Each row below holds a small network's activations on one input, seen along a few directions.
In each table, some parts of the input vary, and every possible input appears once, in random order.
Descriptions start from the smaller parts, as in this example, which fits no table here: one of 2 separate values, together with either a single point or one of 11 places around a ring or (one of 4 places along a line, together with one of 5 places around a ring).
Shared parts are said once, and a part with two or three values counts as separate values.
In the rows, 128 means zero.

Other details of the inputs vary at random and push rows far along two fixed directions, the same in every table; ignore that.

Table:
x1: [114 109 146 141  76 124 137 102 135 101 145 158]
x2: [130 153  96 101 182 130 123 165 118 166 119 108]
x3: [124 105 169 150  90 124 136  89 132  93 135 141]
x4: [131 154  91 103 177 126 117 166 117 163 122 113]
x5: [116  98 126 124 157  85 143 172 116  71 113 144]
x6: [115  97 141 128 141  94 150 160 118  65 112 145]
x7: [133 136 138 150  85 133 118 109 121 109 134 127]
x8: [137 164 121 128 121 168 110  98 144 210 140 109]
x9: [144 157 113 122 133 176 105 102 153 225 140 108]
x10: [137 138 150 147  86 146 117  98 126 119 128 124]
x11: [133 155  96  98 191 133 121 155 126 175 115 103]
x12: [132 129 146 148  82 133 127 116 110  90 126 132]
x13: [117 107 164 144  98 129 137 112 137 113 127 148]
x14: [142 128 132 152  84 141 115 108 131 122 140 130]
x15: [117 110 157 151  95 129 131 113 138 122 136 147]
x16: [123 134 144 135 118 153 125  80 155 192 146 125]
x17: [142 143  82  99 192 127 125 166 129 160 118 107]
x18: [119 135 145 135 112 159 124  98 158 204 144 134]
x19: [136 147  98 100 184 135 119 151 128 173 114 104]
x20: [136 125 141 152  77 134 122 108 124 103 133 128]
x21: [115 125 131 106 173 127 137 147 141 161 119 130]
x22: [132 116 101 120 161  87 134 180 101  60 109 121]
x23: [139 116 118 124 142 109 132 156 110  69 108 125]
x24: [139 156 113 131 110 161 103 101 146 208 147 115]
x25: [143 121 139 157  72 138 122 104 127  99 137 134]
x26: [122 131 107 107 198 112 132 150 133 159 125 117]
x27: [132 130 154 148  79 138 123 111 113  93 127 132]
x28: [111  96 123 110 153  81 162 170 110  40 116 149]
x29: [132 128 111 123 150  99 134 163 103  73 111 120]
x30: [129 134 140 148  85 136 119 117 114 111 132 132]
x31: [134 127  98 117 165  86 131 180  98  65 110 122]
x32: [132 139 153 143  87 151 118 105 120 124 127 128]
x33: [141 146  75 101 189 124 117 169 130 171 126 109]
x34: [140 152 122 128 122 165 109 102 145 200 137 110]
x35: [115 135 144 113 120 159 131  93 158 197 146 137]
x36: [114 112 145 134  92 126 140 109 137 111 144 152]
x37: [124 104 155 157  85 112 131  97 128  83 138 146]
x38: [134 116 111 122 153  94 137 170 102  61 106 121]
x39: [112 122 108  86 191 111 149 162 133 137 120 132]
x40: [115 109 157 139  75 132 145  94 139 103 143 153]
x41: [122 114 153 149 103 125 134  95 133 111 137 137]
x42: [122 127 124 104 188 123 134 134 138 164 124 119]
Description of these inputs: one of 6 places along a line, together with either one of 3 separate values or one of 4 places along a line.
Question: The inputs of x42 and x37 match in every part but the place on the line of 6. If x32 is changed in the same way as x42 into x37, which row does it become?
Answer: x4
Question: Change only the choice among 3 separate values in x18. List by row number the other rows that result.
Answer: x28, x41
Question: Change only the place on the line of 4 in x23. List by row number the other rows that result.
Answer: x10, x19, x32
Question: List by row number the other rows that have the place on the line of 6 in common with x34.
Answer: x3, x9, x11, x13, x27, x39

Table:
x43: [139 133 100 103 192 101 126 185 101  89 100 103]
x44: [123 102 157 150 105 100 133 122 112  65 122 140]
x45: [112 114 174 138 110 142 134  85 138 133 128 136]
x46: [144 128 148 155  88 144 114 101 130 127 131 126]
x47: [134 163  98  98 162 148 117 149 122 180 122 104]
x48: [129 126 131 139  89 135 125 125 125 114 132 138]
x49: [118 130 157 153  70 142 128  90 138 140 148 152]
x50: [118 115  91  99 201  88 142 175 123 119 126 129]
x51: [139 131 125 142  94 160 114  90 156 188 152 128]
x52: [124  97 155 152 111  94 140 137 107  37 115 137]
x53: [111 142 130  95 176 152 142 126 154 206 131 134]
x54: [127 113  96 107 182  93 145 172 126 105 123 128]
x55: [124 105 137 141  95 109 138 149 112  53 122 149]
x56: [115 100 151 148  87 102 146 141 110  47 125 152]
x57: [137 160  86 101 174 146 113 139 142 201 135 108]
x58: [133 106 119 141 110  96 132 143 111  42 121 140]
x59: [147 153 151 149  87 170 104  81 130 169 135 109]
x60: [114 130 114  86 194 133 142 126 156 202 131 127]
x61: [131 153 143 142  69 168 109  90 142 175 143 128]
x62: [133 150  71  91 209 105 132 180 107 127 109  97]
x63: [136 136 152 158  82 159 111  83 144 171 136 124]
Question: Describe the family of inputs behind these rows.
Answer: one of 3 separate values, together with either a single point or one of 6 places along a line
Question: The inputs of x51 and x63 match in every part but the choice among 3 separate values. If x62 is changed in the same way as x51 into x63, which row does it become?
Answer: x59

Table:
x64: [134 125 135 135 114 130 126 116 125 114 127 124]
x65: [130 119 118 132 137 108 128 147 117  95 124 131]
x66: [130 129 144 133 116 133 127 117 122 114 121 124]
x67: [122 121 148 136 104 141 132  99 144 148 141 142]
x68: [126 122 131 124 135 115 133 148 111  93 115 129]
x69: [122 103 168 155  66 126 136  96 135  88 139 153]
x70: [128 130 110  99 193 106 135 172 110 106 104 113]
x71: [135 129 130 137 113 132 127 120 125 116 129 123]
x72: [134 120 138 151  73 131 123 103 128  98 142 139]
x73: [133 132 150 149 101 143 116  96 134 142 132 125]
x74: [123 129 124 114 151 141 128 129 150 181 133 130]
x75: [125 129 117 106 181 109 134 171 111 110 103 116]
x76: [130 131 112 122 128 120 129 143 123 114 130 131]
x77: [135 145 123 117 152 145 118 119 136 175 125 110]
x78: [113 114 145 127 123 118 141 115 134 119 137 142]
x79: [132 140 117 123 150 139 117 127 136 175 129 113]
x80: [130 127 120 131 109 125 128 131 124 108 130 132]
x81: [131 145 117 113 150 143 122 129 134 172 126 114]
x82: [132 121 132 137 127 117 125 130 120 105 124 126]
x83: [128 116 124 120 147 101 138 157 105  69 111 129]
x84: [132 141 112 126 137 142 117 123 140 177 136 117]
x85: [134 126 124 134 111 128 125 122 126 113 130 126]
x86: [129 146 113 122 123 146 118 128 137 175 136 125]
x87: [126 127 126 114 165 112 132 159 111 104 106 122]
x88: [134 145 117 128 139 145 117 122 139 179 134 114]
x89: [119 130 128 120 139 142 133 116 150 177 136 134]
x90: [114 131 126 113 152 137 136 121 147 179 135 131]
x91: [120  91 147 137 111  98 148 142 118  46 121 150]
x92: [129 147 114 117 149 140 123 141 129 166 126 117]
x93: [131 148 106 111 150 142 122 135 134 175 131 116]
x94: [133 140 139 140  97 150 122 103 131 144 137 127]
x95: [132 130 106 116 157 115 128 149 121 119 123 124]
x96: [132 139 149 149  81 153 119  99 132 145 138 132]
x97: [130 122 101 121 155  98 130 166 117  97 120 127]
x98: [133 126 109 109 173 108 132 158 115 108 114 117]
x99: [128 118 114 120 143 103 136 159 109  75 117 131]
x100: [135 135 153 146  92 151 117  85 136 144 135 124]
x101: [116 113 128 119 148 114 145 139 131 115 124 138]
x102: [129 137 137 139  94 148 119 108 132 150 138 132]
x103: [133 142 128 128 144 146 116 116 139 178 127 113]
x104: [113 132 125 109 157 134 136 122 148 185 137 128]
x105: [127 124 139 133 113 126 128 129 118 107 121 128]
x106: [135 114 159 169  61 127 124  97 120  77 136 140]
x107: [129 138 134 142  83 148 118 107 134 147 143 137]
x108: [126 106 127 131 123  91 141 165 100  37 110 138]
x109: [132 150 110 112 153 144 123 135 133 175 128 112]
x110: [130 128  93 114 170 102 129 169 120 114 122 125]
x111: [137 138 138 144  99 148 120  98 134 146 139 124]
x112: [132 136  85 102 180 112 128 168 124 134 121 117]
x113: [117 102 170 156  66 126 140  91 133  82 139 155]
x114: [113 108 144 131 123 112 144 123 128  98 130 146]
x115: [123 119 152 140  96 144 128  99 148 147 143 142]
Question: Describe the family of inputs behind these rows.
Answer: one of 2 separate values, together with either one of 6 places along a line or (one of 4 places along a line, together with one of 5 places along a line)
Question: Start at x68 and move only the place on the line of 4, one step at a time. The first step leads to x83. Which rows follow, in order?
Answer: x98, x82
Question: Change only the choice among 2 separate values in x68. List by row number the other rows that result.
Answer: x105
Question: Change only the place on the line of 4 in x72. List by row number the other rows that result.
Answer: x76, x107, x110
